A small network was shown many inputs. Here are its activations along a few directions, one row for each input.
Each table varies a few parts of the input and shows all the possible inputs, shuffled.
Descriptions start from the smaller parts, as in this example, which fits no table here: one of 4 places along a line, together with either a single point or (one of 2 separate values, together with one of 5 places around a ring) or one of 11 places around a ring.
Shared parts are said once, and a part with two or three values counts as separate values.

Other details of the inputs shift rows strongly along two fixed directions, in all tables alike. That doesn't count.
These rows show it; all are for the same input, with only those details redrawn:
[-25 -18   2  30 -35   7  12   9  -5  -1 -62  12]
[ 34  20  -5  72  14  -1 -10 -58   9  15 -45  47]
[ 10  -5  -9  31  -5  12   7 -23   1   0 -24  12]
[ 71  16 -30  25  45  25  -1 -77  12   0  51   6]
[ 67  11 -31  16  42  28   2 -70  11  -3  57  -2]
[ 67  11 -32  16  42  28   2 -70  11  -3  57  -2]

A family of inputs:
x1: [-20 -20  -2 -60 -24  17  25  42   5 -11  33 -50]
x2: [-26 -27  -3 -74 -22  26  31  50   2 -14  38 -52]
x3: [ 58  28 -12  -9  59   7  -7 -49  18   6  70  18]
x4: [-39  -7  19  18  -9 -14   0  25 -12   8 -54  16]
x5: [-22   6  21  17 -31 -20  -4  30   5  12 -53   7]
x6: [ 25   6 -20 -22  14  -6  -6 -20   0 -10  56 -21]
x7: [-13  16  16  33  -1 -32 -30  -2 -13   9 -43  29]
x8: [ -9  -3  11 -16   4  -4   1  20  -2   0   9   8]
x9: [-26   4   9  29 -15 -19   1   5   4  12 -55  15]
x10: [ -5  -8  -7 -33  13   9  -1  16 -12 -13  54 -44]
x11: [  5   2   7  40 -23  -1  -1  -9   8   6 -50  42]
x12: [  5  -6   5 -45  14  16   2  22  -6  -9  51 -36]
x13: [-32  -5   9   0 -11 -16   0  14 -11   3 -44  23]
x14: [ 16   6   2 -32  17  11  -7  11  -2  -4  55 -33]
x15: [-52 -23  22 -32 -32  -6   5  66 -14 -11 -15 -13]
x16: [-24   4   7  19 -21 -27  -6   1  -1   8 -53  24]
x17: [ -7  18  21  23 -10 -18 -19  15   5  16 -36  10]
x18: [-28 -29   1 -77 -13  27  29  53  -4 -15  38 -48]
x19: [ 68  11 -33   6  36  20  -5 -73   5  -8  58   7]
x20: [ -7  17  15  30 -12 -25  -7  -1  15  16 -44  37]
x21: [-72 -33   9 -32 -54 -11  18  59 -15 -10 -52  -9]
x22: [-18   4  13  -1 -18 -18 -12  29   2   1  -8   0]
x23: [ -9  10  25  15   2  -9  -6  14  -1  17 -39  24]
x24: [-25 -26  -6 -64 -32   7  19  55   0 -22  52 -52]
x25: [ -9   4  12 -10  -2 -10 -13  23  -4  -2  14  -3]
x26: [-26 -13   8 -14   2  -1   0  26 -15  -7   2 -19]
x27: [ 16   4  -9 -30  14   8   9  -5  14  -3  47  -5]
x28: [-21   3  10  20   5 -10   2   2  -2  11 -43  23]
x29: [-10  14   9  44  -7 -27 -11  -4   4  13 -48  19]
x30: [ 18 -20 -14 -35 -12  40  23   5   4 -14  39 -33]
x31: [ 24  13 -12  -3  29  -1 -13 -20   3  -1  50 -24]
x32: [ 23   8  -7 -17  36  -3 -16 -23 -11  -8  50  -6]
x33: [ 13   5 -13 -22  13  -7 -15  -8  -5  -9  49 -23]
x34: [ 22  31  10  49  35 -29 -28 -45  -3  20 -33  59]
x35: [ -6  -9  -2  36 -19   7   8 -10  -1   2 -49  17]
x36: [-56 -34  -1 -43 -34   9  29  53  -7 -12 -11 -36]
- The inputs of x30 and x35 match in every part but one. If x23 is changed in the same way as x30 into x35, which row does it become? => x4
- What do these inputs look like to the network? => one of 4 separate values, together with either a single point or one of 8 places around a ring
- Which other rows does x25 become when the choice among 4 separate values takes its other values? List them by row number. => x7, x10, x14

A family of inputs:
x37: [ 15 -12   1 -32 -21  27  21  26  16  -8  37 -25]
x38: [  7  -3 -17 -28  -7  -1  -7   2 -10 -11  40 -45]
x39: [ 14  17  -2  46  15 -29 -27 -36 -12   6 -26  51]
x40: [ 24   4  -6 -36  44  27   7 -17  -4   2  46  -9]
x41: [ -1 -13   4 -38 -28  22  24  31  13  -1   7 -33]
x42: [-43  -2   3  25 -16 -39  -8   9 -11   5 -56  30]
x43: [ 19  30  11  39  48 -24 -29 -45 -13  16 -27  40]
x44: [ 16  22   8  35  19 -12   8 -31  24  24 -36  57]
x45: [-65 -43  25 -28 -64  10  35  74  -7  -6 -63  10]
x46: [ -4  -7   9 -14  -2   1 -12  26 -13 -11  32 -32]
x47: [ -8 -19 -19 -51 -11  14  17  -2  -5 -17  28 -21]
x48: [ -4 -24 -17 -42 -16  15  13   8  -4 -24  38 -10]
x49: [  5  -6  -4 -34 -14  17  28  24  25  -1  37 -32]
x50: [-19   9  37  41 -23  -7 -14  32   4  19 -70  31]
x51: [ 51  30  -4   4  51  11  -9 -31  26  15  60  -8]
x52: [  6  26  23  45  13 -27 -34 -14  -6  19 -42  15]
x53: [ 31  28   2  52 -10 -16 -23 -31  17   8 -26  39]
x54: [ 38  20 -11 -16  66  16   3 -38  13   7  65   7]
x55: [-19 -18 -16 -44 -36   6  18  32  12 -17  39 -48]
x56: [-25 -30   0 -62 -24  26  41  37  -2 -11   3 -22]
x57: [ 10  27   9  39  50 -29 -23 -38  -3  16  -7  37]
x58: [ -4 -15 -21 -40   8  -1   1  -7 -20 -15  37 -26]
x59: [ 22  36  12  49  35 -30 -31 -28   8  18  -3  17]
x60: [-61 -61 -15  17 -47  31  37  26 -33 -24 -69 -20]
x61: [ 18   6   1 -30  15  25   3   8   5   4  38 -33]
x62: [-69 -29  31 -15 -40   7  16  73 -19  -4 -67  16]
x63: [-43   2  11  34 -40 -41 -14  29  -3   8 -62   7]
x64: [-26   6   3  33 -18 -30  -1  -7  10   8 -65  49]
x65: [ 16 -26 -32  26  -6  44  18 -27 -10 -19  16 -44]
x66: [ 42  12  -9  -8  61   4 -19 -39 -11 -10  70   3]
x67: [ 31  28  -3  35  -4 -14 -19 -38  16  13 -23  20]
x68: [ 26   4 -14  -3   1  -4 -17 -10  -5 -10  50 -21]
- The inputs of x58 and x38 match in every part but one. If x42 is changed in the same way as x58 into x38, which row does it become? => x63
- What do these inputs look like to the network? => one of 2 separate values, together with either a single point or (one of 3 separate values, together with one of 5 places around a ring)
- Which other rows does x50 become when the choice among 3 separate values takes its other values? List them by row number. => x51, x61
- Which other rows does x55 become when the choice among 3 separate values takes its other values? List them by row number. => x53, x67

A family of inputs:
x69: [37 37 22 -9 29 -3 -7 -2 32 24 26 18]
x70: [ 27  10  -6  32  28   8  -1 -46   3   8 -13  31]
x71: [-45 -13  20  -1 -27 -11  -8  50 -19  -3 -34 -15]
x72: [ 36  -9 -29 -35  21  30  17 -31   5 -16  72 -20]
x73: [-51 -16  17 -15 -23 -16   4  46 -14  -3 -35   4]
x74: [-28  19  32  62 -15 -39 -30  14  -7  20 -90  40]
x75: [-44 -29   7  -3 -27  13  22  31 -15  -4 -51   0]
x76: [ 17  17   2   3  45  -5 -13 -24  -6   8  21  11]
x77: [ 46  24   9   3  16  21  12 -17  37  20  14  19]
x78: [-52 -17  20 -15 -17 -12   2  45 -18  -2 -38   1]
x79: [ 23  22  -3   1  25 -16 -17 -24   5   4  26  16]
x80: [-18 -27 -12 -70  -9  14  11  42 -15 -26  75 -73]
x81: [ 40  -9 -25 -17  22  37   8 -25  -2 -15  71 -40]
x82: [ 23  38   8  52  25 -33 -34 -38   8  19 -19  35]
x83: [-37 -32  -2 -17 -32  14  26  30  -9 -11 -26  -6]
x84: [-37 -25   0  -2 -51   1  17  29  -3  -6 -46  -2]
x85: [-46 -12  13 -14 -37 -23  -2  44  -8  -2 -33  -3]
x86: [ 27   4 -15 -46  35   6  -3 -16   0 -11  82 -19]
x87: [ 35   0 -19   3  16  23   2 -28   3  -8  40 -21]
x88: [ 26  39   6  48  24 -35 -32 -38   9  19 -20  38]
x89: [ -9 -41 -25 -61 -23  38  30  27 -10 -31  65 -74]
x90: [ 35  26  -8  61  11 -12 -13 -54  14  15 -33  39]
x91: [ 32  16 -11  32  11  -1  -4 -46  12   7  -8  33]
x92: [-40 -23   1   7 -48   2  14  30  -5  -7 -46 -11]
- The inputs of x90 and x88 match in every part but one. If x77 is changed in the same way as x90 into x88, which row does it become? => x69
- What do these inputs look like to the network? => one of 2 separate values, together with either a single point or one of 11 places along a line
- Which other rows does x79 become when the choice among 2 separate values takes its other values? List them by row number. => x91

A family of inputs:
x93: [ 31   7  -8 -24  25  17   0 -10   5  -2  58 -34]
x94: [ 33  -6 -22 -21  17  32  12 -20   8 -12  53 -22]
x95: [-45 -19  14 -30 -37   6   8  62  -6  -7 -11 -32]
x96: [ 18  31   7  37   9 -20 -20 -23  16  19 -21  35]
x97: [-30 -10  11  28 -27  -1   5  15  -9   6 -73  26]
x98: [ 31   6 -14 -30  18  11   3 -13  10  -3  59 -27]
x99: [ 17  27   3  30  16 -26 -15 -31   8  16 -25  37]
x100: [ 16  14 -10  60  13 -19 -20 -35  -4   7 -22  15]
x101: [ 23   4  -6 -27  35  14   0 -12  -3  -5  59 -30]
x102: [ 32  -5 -21 -21  12  27  20 -24  12 -11  56 -21]
x103: [  8  26   8  32  26 -23 -24 -27   4  13 -19  41]
x104: [-52 -22  15 -31 -25   3   7  58 -13 -10 -10 -27]
x105: [ 25  14   2  44   8   2  -3 -35  15  11 -30  33]
x106: [ 21  16  -8  49  -4 -15 -24 -45  -2   1 -25  24]
x107: [ 25   3  -4 -26  33  11  -2  -7  -4  -8  64 -22]
x108: [-52 -27   9 -39 -25  -4  13  49 -17 -13 -14 -24]
x109: [-40 -36  -1 -27 -38  21  24  46 -10 -15 -21 -23]
x110: [ 27   4 -16 -35  20   1   2 -12   4  -9  65 -13]
x111: [ 21  16  -1  44   7  -4   2 -38  15  14 -27  35]
x112: [-26   3  29  29 -28 -17  -9  33  -3  13 -64  19]
x113: [ 20   7 -17 -34  22   4  -2 -14   8  -6  66 -15]
x114: [-46 -38  -2 -31 -33  15  24  39 -20 -13 -19 -20]
x115: [-38 -23  10 -34 -44  -3  14  58  -5  -8 -10 -23]
x116: [ 13  21  12  32  25 -25 -21 -26   0  13 -18  42]
x117: [-33 -12  10  27 -24  -5   6  12 -11   7 -71  28]
- What do these inputs look like to the network? => either one of 2 separate values or one of 8 places along a line or (one of 3 separate values, together with one of 5 places around a ring)
- Which other rows does x96 become when the choice among 3 separate values takes its other values? List them by row number. => x98, x115
